A small network was trained on invented records. Each row is its activation on one of them, seen along a few directions.
Each row is followed by the record's values for the fields C, W, B, T.
A field that a record lacks is left out.
The largest differences between rows may come from other fields.
In the rows, 500 means zero.
Random noise pushes rows far along 7 fixed directions. That doesn't count. These rows show it; they differ only by the noise:
[674 362 358 552 430 376 415 662 156 614 555 432 670 512 370 462 339 523
 630 701 598]
[474 415 530 579 581 352 373 382 405 662 407 722 595 432 724 693 709 653
 761 610 460]
[455 338 463 407 285 586 690 747 214 303 429 755 639 456 626 299 447 709
 444 615 556]
[407 425 633 384 528 643 368 402 461 494 462 622 646 530 562 653 683 588
 529 353 585]
[429 412 773 298 464 663 358 552 449 431 472 595 571 627 688 556 737 616
 479 392 511]
[489 315 607 456 546 501 268 385 484 521 458 613 607 689 638 710 727 549
 614 553 506]
[495 454 387 522 556 559 269 322 475 748 482 353 734 544 293 756 479 522
 608 317 738]
[658 322 505 449 418 463 467 691 225 346 633 467 523 694 392 356 347 371
 409 768 485]
[508 469 593 425 404 540 450 620 565 489 526 309 374 819 544 415 414 451
 315 551 468]

[549 409 748 393 565 454 342 398 516 421 529 639 407 597 742 549 765 433
 524 674 314] -> C is c4, W is w1, B is b1, T is t2
[393 441 365 485 530 671 603 386 352 351 563 543 552 413 438 345 331 359
 338 566 659] -> C is c3, W is w1, B is b1, T is t1
[566 390 204 523 248 365 584 685 411 567 380 375 599 525 549 263 358 732
 562 672 718] -> C is c3, W is w1, B is b1, T is t2
[567 350 358 500 424 479 380 384 467 515 549 586 709 597 260 688 589 512
 515 617 637] -> C is c1, W is w1, B is b1, T is t1
[488 258 321 616 580 434 394 305 578 449 404 629 635 652 511 688 546 529
 625 560 544] -> C is c5, W is w2, T is t1
[466 791 562 359 382 543 592 573 590 581 515 445 365 462 539 437 616 617
 418 481 530] -> C is c2, W is w1, B is b1, T is t1
[425 503 624 337 492 612 359 531 295 543 538 520 618 449 594 452 570 497
 556 462 635] -> C is c3, W is w2, T is t1
[531 472 440 589 450 491 533 424 594 587 470 561 518 563 480 589 485 513
 543 531 531] -> C is c1, W is w1, B is b2, T is t2
[582 414 569 289 255 463 465 643 526 521 473 487 567 848 644 468 722 631
 404 764 587] -> C is c4, W is w1, B is b1, T is t1
[401 444 543 424 334 708 571 686 535 569 361 416 539 573 701 439 447 590
 403 358 527] -> C is c4, W is w2, T is t2
[579 457 655 411 641 519 376 354 381 285 703 562 544 488 352 533 605 321
 523 510 532] -> C is c3, W is w1, B is b2, T is t1
[554 331 544 484 546 451 308 412 571 408 585 353 447 818 506 476 494 285
 452 607 490] -> C is c3, W is w2, T is t1
[569 557 382 641 687 268 543 564 472 444 546 399 362 312 521 421 392 489
 672 487 468] -> C is c5, W is w2, T is t1
[434 549 464 537 409 502 545 478 591 718 399 592 537 553 598 648 570 543
 502 673 395] -> C is c4, W is w1, B is b2, T is t1
[530 611 675 307 448 640 346 562 447 604 564 229 507 462 486 390 549 576
 474 302 679] -> C is c3, W is w1, B is b1, T is t2
[533 562 556 441 546 575 472 398 507 415 517 584 556 486 401 547 587 435
 505 460 562] -> C is c2, W is w1, B is b2, T is t2
[588 692 734 345 391 502 389 676 339 532 603 480 590 398 395 494 641 516
 530 529 541] -> C is c3, W is w1, B is b2, T is t2
[527 311 520 448 320 561 674 643 337 253 435 894 655 499 615 438 596 579
 475 726 434] -> C is c4, W is w1, B is b2, T is t2
[475 447 512 535 356 445 568 735 481 643 288 494 540 424 721 478 599 833
 671 450 467] -> C is c1, W is w2, T is t2
[551 683 737 481 693 475 528 472 321 441 649 607 383 242 364 514 511 308
 463 489 361] -> C is c5, W is w2, T is t2
[353 516 558 428 501 615 442 300 697 403 420 595 582 510 574 618 681 611
 511 307 660] -> C is c3, W is w1, B is b2, T is t2
[513 297 527 429 425 568 352 587 398 586 459 466 626 610 642 561 591 583
 635 451 546] -> C is c1, W is w2, T is t1
[540 668 599 630 674 455 419 484 543 795 542 505 470 235 598 651 581 531
 653 409 361] -> C is c4, W is w1, B is b1, T is t1
[526 534 676 431 481 561 519 628 258 481 528 619 557 269 481 511 588 573
 573 418 463] -> C is c1, W is w2, T is t2
[281 555 405 563 656 530 635 120 728 503 388 763 375 467 694 555 577 412
 368 621 411] -> C is c2, W is w1, B is b1, T is t1
[450 605 842 217 599 575 519 276 628 102 758 561 201 763 469 357 705 167
 119 622 453] -> C is c3, W is w1, B is b1, T is t1
[489 410 446 489 345 613 397 658 594 574 435 333 525 745 472 644 508 601
 528 373 555] -> C is c1, W is w2, T is t1
[414 275 764 280 504 598 281 511 531 217 505 680 506 721 826 529 851 527
 598 474 461] -> C is c3, W is w2, T is t1
[433 458 713 363 383 674 468 580 549 384 470 622 500 638 513 574 677 533
 410 405 471] -> C is c1, W is w2, T is t2
[537 499 600 405 288 654 471 664 616 595 450 371 475 756 528 490 512 534
 292 559 478] -> C is c4, W is w1, B is b1, T is t2
[568 585 569 379 450 667 582 556 606 330 571 351 383 658 263 402 374 358
 244 408 500] -> C is c2, W is w1, B is b2, T is t2
[553 459 319 592 472 392 525 435 372 651 517 445 516 398 483 425 305 452
 503 654 524] -> C is c4, W is w1, B is b1, T is t2
[428 433 415 438 430 550 508 461 593 393 493 453 513 625 567 417 439 528
 452 500 650] -> C is c3, W is w1, B is b2, T is t1
[472 598 517 376 234 639 618 714 593 582 427 406 508 509 468 355 509 687
 355 419 626] -> C is c1, W is w1, B is b1, T is t2
[404 742 533 465 417 652 806 591 621 411 404 540 447 361 513 389 507 713
 397 295 497] -> C is c2, W is w1, B is b2, T is t2
[445 585 447 580 511 437 601 497 324 627 397 645 541 242 743 398 488 630
 631 508 461] -> C is c2, W is w2, T is t1

Here are new rows. What are their fields?
[601 556 368 606 643 281 388 391 444 669 501 387 503 464 385 522 443 399
 677 621 479] -> C is c2, W is w2, T is t1
[484 401 635 398 382 582 420 629 511 471 492 349 469 718 704 382 532 551
 442 453 492] -> C is c3, W is w2, T is t1
[509 627 661 466 537 455 292 582 445 788 453 255 551 347 604 520 625 686
 754 253 611] -> C is c3, W is w2, T is t2
[464 505 492 441 434 698 296 315 715 657 460 423 651 683 288 812 659 470
 385 338 650] -> C is c4, W is w1, B is b1, T is t2
[519 541 871 344 773 675 290 252 381 338 694 596 559 426 292 733 701 126
 379 381 401] -> C is c4, W is w2, T is t2
[636 576 419 612 616 300 510 420 293 492 677 501 528 295 321 456 373 351
 601 664 505] -> C is c3, W is w1, B is b2, T is t1
[492 543 594 466 575 546 385 605 611 577 524 262 399 528 608 491 450 549
 551 196 501] -> C is c5, W is w2, T is t1
[532 526 288 542 419 509 666 373 401 538 504 807 719 336 216 634 505 510
 455 727 562] -> C is c4, W is w1, B is b1, T is t1
[500 412 580 533 568 456 494 428 415 466 493 679 516 374 547 549 604 459
 607 537 400] -> C is c1, W is w2, T is t2
[289 315 371 460 426 786 650 401 677 301 437 555 543 653 427 487 378 430
 293 336 551] -> C is c1, W is w2, T is t1
[486 669 661 458 713 547 603 424 318 285 699 599 394 197 363 359 410 309
 400 370 449] -> C is c5, W is w2, T is t1
[651 623 695 385 507 531 381 645 495 560 673 196 487 591 261 487 497 364
 413 420 437] -> C is c4, W is w1, B is b2, T is t1
[789 241 532 537 600 272 271 658 435 345 546 514 488 727 503 557 654 400
 704 715 295] -> C is c2, W is w2, T is t1
[685 504 722 353 470 531 250 669 318 608 609 344 578 417 404 484 640 556
 624 424 516] -> C is c1, W is w1, B is b1, T is t2
[354 382 542 452 609 755 424 340 668 415 447 552 601 580 616 684 575 485
 463 164 517] -> C is c4, W is w2, T is t1
[451 539 743 351 721 678 335 262 642 343 658 529 452 504 484 651 718 323
 409 254 465] -> C is c4, W is w1, B is b1, T is t1
[382 325 559 467 399 643 505 617 539 512 322 626 564 639 898 521 601 660
 487 487 401] -> C is c4, W is w2, T is t1
[550 569 411 663 629 361 555 423 491 532 466 504 405 353 561 485 428 498
 642 491 410] -> C is c2, W is w2, T is t2
